Each row below holds a small network's activations on one record, seen along a few directions.
Records have a field called C. Each example row is followed by its value.
Other fields move the rows too, some of them a lot.
In the rows, 500 means zero.
Random noise pushes rows far along 6 fixed directions. That doesn't count. These rows show it; they differ only by the noise:
[280 461 345  88 444 589 441 558 496 622 520 458 422 434 587 389 342 533
 328 119 334 553 452 575]
[635 588 273 581 546 562 279 342 645 606 571 317 307 459 468 705 349 495
 490 423 354 401 284 370]
[457 508 456 478 380 450 565 534 390 391 551 445 449 325 493 565 551 386
 370 522 673 497 422 424]
[630 538 460 552 615 487 444 436 609 647 517 426 404 525 467 571 357 515
 599 469 358 480 412 466]
[414 441 300 348 487 608 366 365 313 419 554 417 516 765 678 354 356 663
 413 240 237 393 661 408]
[620 488 460 598 617 507 557 348 468 552 515 444 454 516 532 448 318 529
 604 558 298 389 507 441]
[754 673 415 731 638 416  87 443 726 631 609 264 359 863 301 894 532 644
 602 427 517 547 348 319]
[465 568 508 611 465 365 621 440 353 394 638 301 411 301 275 630 585 482
 351 706 766 475 342 373]

[614 554 525 594 539 528 341 492 709 624 457 507 485 578 434 609 488 551
 614 518 456 556 416 517]
c12
[267 493 568 114 445 436 546 776 554 643 491 559 494 476 495 465 574 461
 379 191 592 702 515 666]
c14
[427 580 551 352 624 437 628 557 557 616 568 341 362 367 317 600 491 474
 439 468 590 594 302 519]
c5
[461 500 514 650 421 469 424 421 411 408 516 482 566 548 395 494 575 615
 420 646 617 489 551 481]
c16
[558 437 432 595 433 616 565 358 499 488 412 611 502 214 611 359 359 414
 525 655 384 337 468 530]
c1
[223 520 610 474 422 391 526 468 242 379 604 413 624 625 278 391 703 761
 282 609 732 559 643 537]
c15
[365 470 428 357 592 529 736 429 341 489 576 389 422 272 507 376 359 489
 406 491 352 363 441 485]
c9
[535 509 472 608 494 469 638 447 294 274 544 374 485 498 506 548 605 425
 446 622 622 404 520 325]
c5
[366 461 476 502 484 478 456 395 233 325 603 416 627 786 480 388 551 724
 370 474 515 473 717 438]
c13
[629 486 506 661 542 565 558 353 561 536 419 526 507 404 523 453 409 489
 630 733 378 382 493 500]
c7
[377 481 699 452 658 436 582 411 448 663 493 496 623 717 306 214 431 841
 572 574 377 564 692 679]
c15
[325 517 221 356 181 671 166 478 428 291 505 506 508 541 715 561 649 480
 230 262 563 457 551 430]
c3
[551 532 497 629 413 493 378 524 620 524 494 530 464 363 425 641 579 459
 466 599 630 500 406 524]
c16
[646 467 842 712 922 324 883 366 376 659 493 476 606 680 287 232 330 735
 828 841 277 442 683 546]
c9
[539 456 562 444 542 501 591 608 454 421 491 564 570 611 641 484 517 422
 567 445 497 536 588 489]
c18
[317 477 533 193 484 448 612 653 555 655 510 489 433 369 463 432 453 453
 414 287 505 626 427 623]
c14
[460 466 464 629 320 526 386 424 316 275 488 560 642 675 597 423 628 557
 425 571 592 466 711 446]
c15
[387 544 458 280 317 514 291 689 611 554 427 597 516 550 562 567 634 446
 391 250 637 663 497 594]
c2
[342 458 617 233 510 411 680 753 500 600 500 567 499 389 489 444 503 419
 469 337 559 670 505 633]
c4
[586 511 365 686 350 511 416 453 347 136 571 458 521 642 663 669 698 380
 452 557 667 404 572 270]
c8
[808 598 393 801 541 490 306 403 671 526 488 437 394 605 529 771 507 403
 644 551 460 396 421 343]
c14
[303 447 408 361 401 627 494 336 345 424 489 504 565 499 578 239 430 659
 370 470 360 408 637 560]
c3
[456 415 137 320 459 793 362 341 528 513 493 512 400 375 809 411 210 433
 418 211  72 290 448 456]
c17
[126 431 458 211 188 528 626 579 200 289 477 579 615 309 594 275 645 462
 156 396 717 531 630 574]
c10
[510 554 413 653 597 539 505 217 551 611 579 311 371 241 248 493 347 639
 444 740 416 337 268 470]
c1
[605 459 563 613 233 492 449 713 567 341 365 757 589 378 653 599 689 236
 517 580 782 585 518 504]
c1
[486 513 513 403 475 473 314 686 699 656 470 561 489 548 471 623 552 478
 506 298 554 684 440 596]
c13
[329 410 539 397 541 517 758 415 341 542 494 538 545 257 488 222 360 551
 436 584 376 417 540 617]
c13
[400 513 518 518 516 552 647 285 451 572 483 478 486 237 387 306 377 602
 465 734 410 399 454 605]
c3
[449 525 371 551 289 597 512 418 473 371 508 481 422  93 489 551 532 373
 320 661 663 367 311 442]
c12
[501 510 548 481 634 533 296 480 676 755 468 537 528 731 417 457 386 733
 595 373 284 593 558 638]
c16
[338 463 635 247 553 407 696 703 523 659 462 552 513 358 447 399 459 471
 474 402 499 621 502 664]
c4
[606 553 660 711 529 398 547 546 537 464 540 479 513 453 342 636 661 503
 556 759 735 525 435 462]
c12
[611 516 456 597 559 482 453 476 342 330 540 420 528 807 576 570 557 541
 555 477 467 407 611 326]
c11
[492 493 545 445 524 481 466 607 492 481 510 520 545 616 513 534 568 519
 521 425 547 538 535 491]
c18
[526 400 429 548 397 611 546 378 339 324 394 669 624 601 823 276 442 441
 561 519 329 378 747 477]
c2
[326 589 387 287 531 502 556 476 568 619 601 311 290 232 340 596 468 485
 312 386 534 504 269 518]
c6
[418 473 427 381 351 501 633 555 383 409 498 516 460 215 585 471 500 331
 360 478 588 445 451 480]
c4
[478 515 498 494 599 534 470 382 545 631 455 501 524 581 495 411 411 624
 565 505 306 471 554 576]
c2
[471 609 523 531 376 476 421 577 625 500 528 459 421 269 355 730 687 419
 397 604 788 582 297 506]
c7
[610 547 755 759 738 391 657 355 485 583 524 454 564 631 267 445 509 721
 718 860 473 483 578 535]
c7
[526 500 569 337 731 525 654 548 723 801 462 526 413 380 485 462 288 461
 679 408 255 569 375 654]
c8
[395 494 689 340 593 398 704 622 474 601 466 531 552 510 396 367 544 567
 541 515 575 640 543 630]
c8
[384 401 366  66 393 665 608 693 510 500 412 650 436 305 869 378 354 218
 432  88 329 525 484 579]
c11
[731 551 564 721 572 388 444 503 582 478 484 457 470 706 484 701 571 427
 661 602 581 519 484 392]
c6
[496 464 522 355 662 544 387 506 593 717 441 547 555 762 521 350 344 688
 637 271 201 538 598 602]
c17
[642 510 509 468 416 511 363 722 697 512 422 651 509 546 642 647 575 306
 590 322 608 639 465 505]
c18
[481 487 518 474 354 468 609 672 523 422 473 581 471 175 520 600 604 236
 422 540 753 564 354 488]
c17
[477 541 456 491 407 461 192 584 526 446 538 456 565 847 504 660 669 573
 422 299 632 629 591 443]
c10
[543 518 713 423 617 339 708 734 634 653 461 576 472 455 448 556 567 359
 640 487 598 650 489 612]
c6
[422 527 330 373 538 566 498 449 474 533 572 370 369 335 517 535 379 472
 389 371 355 389 373 445]
c9
[567 510 638 389 633 420 673 697 673 658 464 540 413 402 506 581 478 300
 638 439 524 644 384 583]
c5
[400 576 365 640 499 515 436 225 371 449 633 282 453 449 316 524 497 677
 321 650 506 341 432 412]
c10
[731 526 512 697 641 459 590 476 474 417 549 434 439 613 538 626 497 409
 678 608 483 418 483 342]
c11

Which value of C does each new row have?
[693 455 664 743 717 524 688 324 517 575 445 587 569 578 534 338 353 593
 806 766 243 418 634 534]
c7
[396 549 422 385 446 468 538 537 411 438 588 356 403 335 396 588 551 457
 320 458 633 477 357 420]
c9
[428 463 474 313 405 503 567 649 491 488 459 567 486 314 593 465 507 350
 434 350 543 535 463 538]
c9
[530 585 548 535 739 411 428 386 503 664 575 326 464 862 312 519 445 787
 572 457 344 491 560 474]
c14
[557 567 641 653 563 389 498 463 601 609 536 464 499 507 257 546 548 589
 557 682 633 603 453 567]
c15
[288 458 235 283 273 596 297 505 273 268 581 410 511 646 679 484 560 541
 219 170 513 461 602 366]
c4
[625 432 621 578 562 534 525 501 667 685 341 714 571 484 569 318 355 511
 715 565 303 500 598 678]
c16
[487 540 370 496 303 590 200 500 639 526 453 535 487 458 521 579 547 481
 401 402 559 525 438 544]
c15
[436 417 614 467 583 514 505 458 455 610 435 616 637 712 500 224 390 734
 588 482 310 546 719 650]
c16
[749 584 583 716 685 397 500 486 769 725 516 443 379 457 366 714 440 396
 709 622 476 539 333 494]
c14
[618 412 673 476 536 534 636 610 590 592 320 780 623 506 678 310 415 430
 748 534 383 534 646 653]
c12
[368 554 404 306 158 558 286 725 618 418 430 572 473 299 557 693 731 312
 284 348 835 648 354 529]
c7
[734 444 284 669 368 671 342 469 538 338 398 671 497 430 900 586 452 219
 597 450 357 300 526 364]
c17
[550 652 537 443 449 356 159 805 778 654 520 438 422 663 322 878 729 481
 465 252 797 767 345 493]
c4
[708 573 614 834 673 341 690 415 362 363 589 339 470 590 334 633 608 506
 631 839 645 402 478 315]
c11
[616 515 687 748 614 384 689 426 495 547 504 527 554 432 372 483 492 473
 626 811 561 505 525 537]
c10
[503 523 762 517 522 303 644 713 543 553 477 551 557 416 272 561 669 457
 546 642 813 669 442 571]
c17
[458 435 559 641 363 477 494 481 283 273 487 593 666 593 560 410 646 556
 439 632 642 454 717 480]
c16
